A small network was shown many inputs. Here are its activations along a few directions, one row for each input.
In each table, some parts of the input vary, and every possible input appears once, in random order.
A made-up example of a description, with smaller parts first: one of 5 places around a ring, together with either a single point or one of 9 places along a line or (one of 2 separate values, together with one of 6 places along a line).
Shared parts are said once, and a part with two or three values counts as separate values.
In the rows, 128 means zero.

Other details of the inputs vary at random and push rows far along two fixed directions, the same in every table; ignore that.

Table:
R1: 127,128,124,128,132,130,121,137,126,133,120,131,139
R2: 126,122,123,128,128,136,120,135,130,136,128,134,136
R3: 134,123,156,114,131,117,138,115,134,120,119,120,95
R4: 125,119,141,122,130,123,106,137,131,132,124,149,121
R5: 127,113,147,115,129,123,113,137,127,133,121,143,114
R6: 130,144,103,133,133,139,138,118,129,126,131,111,155
R7: 128,115,148,119,127,126,116,135,128,136,116,141,119
R8: 124,134,125,138,113,120,119,146,114,127,137,141,134
R9: 128,131,124,127,135,131,113,139,124,131,119,130,143
R10: 130,131,119,130,128,135,141,122,134,130,128,117,134
R11: 130,135,100,145,132,140,153,112,132,122,140,106,143
R12: 123,140,129,130,112,125,120,145,111,131,130,136,140
R13: 125,126,123,136,132,125,118,138,129,132,121,136,135
R14: 123,127,148,129,110,111,104,155,114,134,123,157,119
R15: 125,111,143,126,126,124,111,141,133,137,124,149,115
R16: 147,115,185,95,117,107,216,51,157,99,134,74,25
R17: 128,137,125,129,111,124,147,122,116,117,148,117,122
R18: 128,135,97,142,132,143,147,115,129,124,141,108,150
R19: 128,137,104,145,130,136,148,118,137,128,133,111,142
R20: 128,118,148,121,129,118,114,139,129,134,113,143,116
R21: 124,117,145,121,131,122,106,137,128,133,124,150,114
R22: 125,118,147,114,130,125,106,136,125,134,122,145,118
R23: 131,130,125,133,129,131,142,120,132,128,123,118,131
R24: 130,133,114,135,136,131,136,121,131,119,134,116,131
R25: 129,140,99,136,133,141,137,118,130,123,141,114,152
R26: 127,121,125,128,130,135,119,136,125,135,126,135,139
R27: 124,125,124,127,133,132,111,136,125,132,131,139,137
R28: 128,117,146,115,133,126,106,139,125,131,120,141,118
R29: 129,127,118,134,132,128,141,120,132,122,134,119,125
R30: 127,125,115,134,129,136,134,126,133,130,136,124,134
R31: 131,144,106,136,133,135,140,116,132,125,129,111,149
R32: 129,136,97,139,134,138,147,117,129,121,142,108,146
R33: 126,113,147,127,127,123,114,136,131,136,117,146,114
R34: 129,133,117,125,131,136,126,124,128,128,132,124,142
R35: 128,146,101,136,134,139,139,119,126,126,132,109,156
R36: 127,119,145,124,134,119,105,143,128,131,115,146,117
R37: 129,135,122,132,133,127,137,118,132,124,129,120,128
R38: 128,122,151,118,130,119,113,133,129,133,115,143,114
R39: 129,144,102,140,133,135,141,116,133,123,132,113,150
R40: 126,140,133,133,112,119,125,142,114,130,128,136,131
R41: 128,125,158,110,107,116,137,124,117,121,136,129,97
R42: 127,124,125,127,136,131,111,139,125,129,129,135,134
Description of these inputs: one of 6 places around a ring, together with either a single point or one of 6 places along a line.
- The inputs of R27 and R21 match in every part but the place on the ring of 6. If R18 is changed in the same way as R27 into R21, which row does it become? => R11
- The inputs of R23 and R33 match in every part but the place on the ring of 6. If R16 is changed in the same way as R23 into R33, which row does it become? => R19
- Start at R6 and move only the place on the line of 6, one step at a time. The first step leads to R35. Which rows follow, in order? => R9, R1, R7, R10
- Which other rows agree with R34 in the place on the ring of 6? List them by row number. => R2, R5, R22, R26, R28, R41

Table:
R43: 140,55,130,123,167,149,135,110,181,158,104,138,105
R44: 135,160,49,119,197,168,120,90,142,113,139,92,195
R45: 135,109,184,118,125,81,156,107,144,98,127,132,29
R46: 146,166,59,154,206,146,137,89,169,119,97,80,185
R47: 105,122,101,177,123,124,54,207,123,167,116,208,179
R48: 121,104,171,134,126,93,96,156,130,124,115,175,73
R49: 105,124,90,158,121,136,87,167,109,138,161,166,168
R50: 127,109,184,83,98,109,158,94,116,107,165,121,51
R51: 117,150,115,149,94,141,94,180,109,166,102,155,205
R52: 123,118,196,113,104,102,61,190,98,152,80,185,118
R53: 131,118,91,136,206,145,60,122,160,128,122,151,163
R54: 139,113,144,119,96,123,231,41,152,95,188,74,41
R55: 122,168,115,141,117,122,85,183,94,142,102,141,184
R56: 122,68,93,136,179,181,89,146,162,166,124,153,168
R57: 139,132,85,146,198,131,124,87,185,117,111,108,143
R58: 137,53,183,68,153,155,156,77,164,134,131,109,53
R59: 137,193,60,138,108,154,211,80,98,96,170,44,177
R60: 137,152,97,108,195,152,60,130,134,136,99,129,194
R61: 115,154,104,127,100,139,85,177,83,147,134,152,201
R62: 127,125,125,133,124,111,153,103,125,92,170,113,81
R63: 131,103,190,86,88,125,160,95,127,117,167,120,48
R64: 134,186,50,142,127,145,200,84,107,75,196,43,160
R65: 118,100,193,133,106,97,73,188,128,163,81,203,102
R66: 139,158,138,104,105,124,154,109,101,103,146,93,115
R67: 134,109,179,82,182,123,43,144,150,148,52,163,123
R68: 117,158,112,144,105,128,92,179,98,155,104,151,200
R69: 130,99,189,119,111,87,168,98,146,114,132,133,27
R70: 143,139,198,91,106,85,157,114,119,104,102,108,57
R71: 140,124,201,94,87,98,172,105,129,127,104,119,60
R72: 141,51,192,99,158,131,131,113,180,154,72,140,69
R73: 131,103,181,102,123,90,149,100,132,88,160,128,27
R74: 134,143,145,108,82,143,166,105,118,130,148,100,123
R75: 136,188,61,135,96,161,222,76,111,108,172,47,180
R76: 112,79,189,135,103,102,78,170,140,157,107,208,84
R77: 112,144,113,170,128,110,50,214,104,156,87,188,188
R78: 134,116,184,84,107,105,152,96,112,91,163,115,41
R79: 117,150,50,174,130,144,151,121,113,108,180,105,168
R80: 133,187,59,183,123,129,228,82,130,101,136,49,164
R81: 116,88,184,137,121,89,66,181,122,140,105,207,81
R82: 141,125,194,116,119,77,158,116,136,105,100,121,43
R83: 127,173,56,149,115,157,177,99,101,98,190,73,174
R84: 127,105,104,108,171,188,83,159,135,173,101,138,195
R85: 147,132,56,140,164,191,220,61,166,133,113,27,192
R86: 107,130,113,176,107,130,58,209,120,181,87,200,208
R87: 115,145,47,175,118,160,152,127,124,122,183,110,181
R88: 121,166,103,122,115,124,80,182,82,127,131,143,190
R89: 137,118,194,119,106,92,168,111,139,126,106,124,50
R90: 111,135,95,139,104,149,86,171,95,141,159,161,185
- The inputs of R76 and R86 match in every part but one. If R57 is changed in the same way as R76 into R86, which row does it become? => R46
- Describe the family of inputs behind these rows. => one of 6 places around a ring, together with either one of 2 separate values or one of 6 places along a line
- Start at R77 and move only the place on the ring of 6, one step at a time. The first step leads to R48. Which rows follow, in order? => R62, R78, R66, R55
- Which other rows agree with R54 in the place on the ring of 6? List them by row number. => R49, R53, R56, R62, R73, R79, R87
- Change only the choice among 2 separate values in R67. List by row number the other rows that result. => R85
- Change only the place on the line of 6 in R83. List by row number the other rows that result. => R50, R63, R64, R78, R90
- Change only the choice among 2 separate values in R72. List by row number the other rows that result. => R46
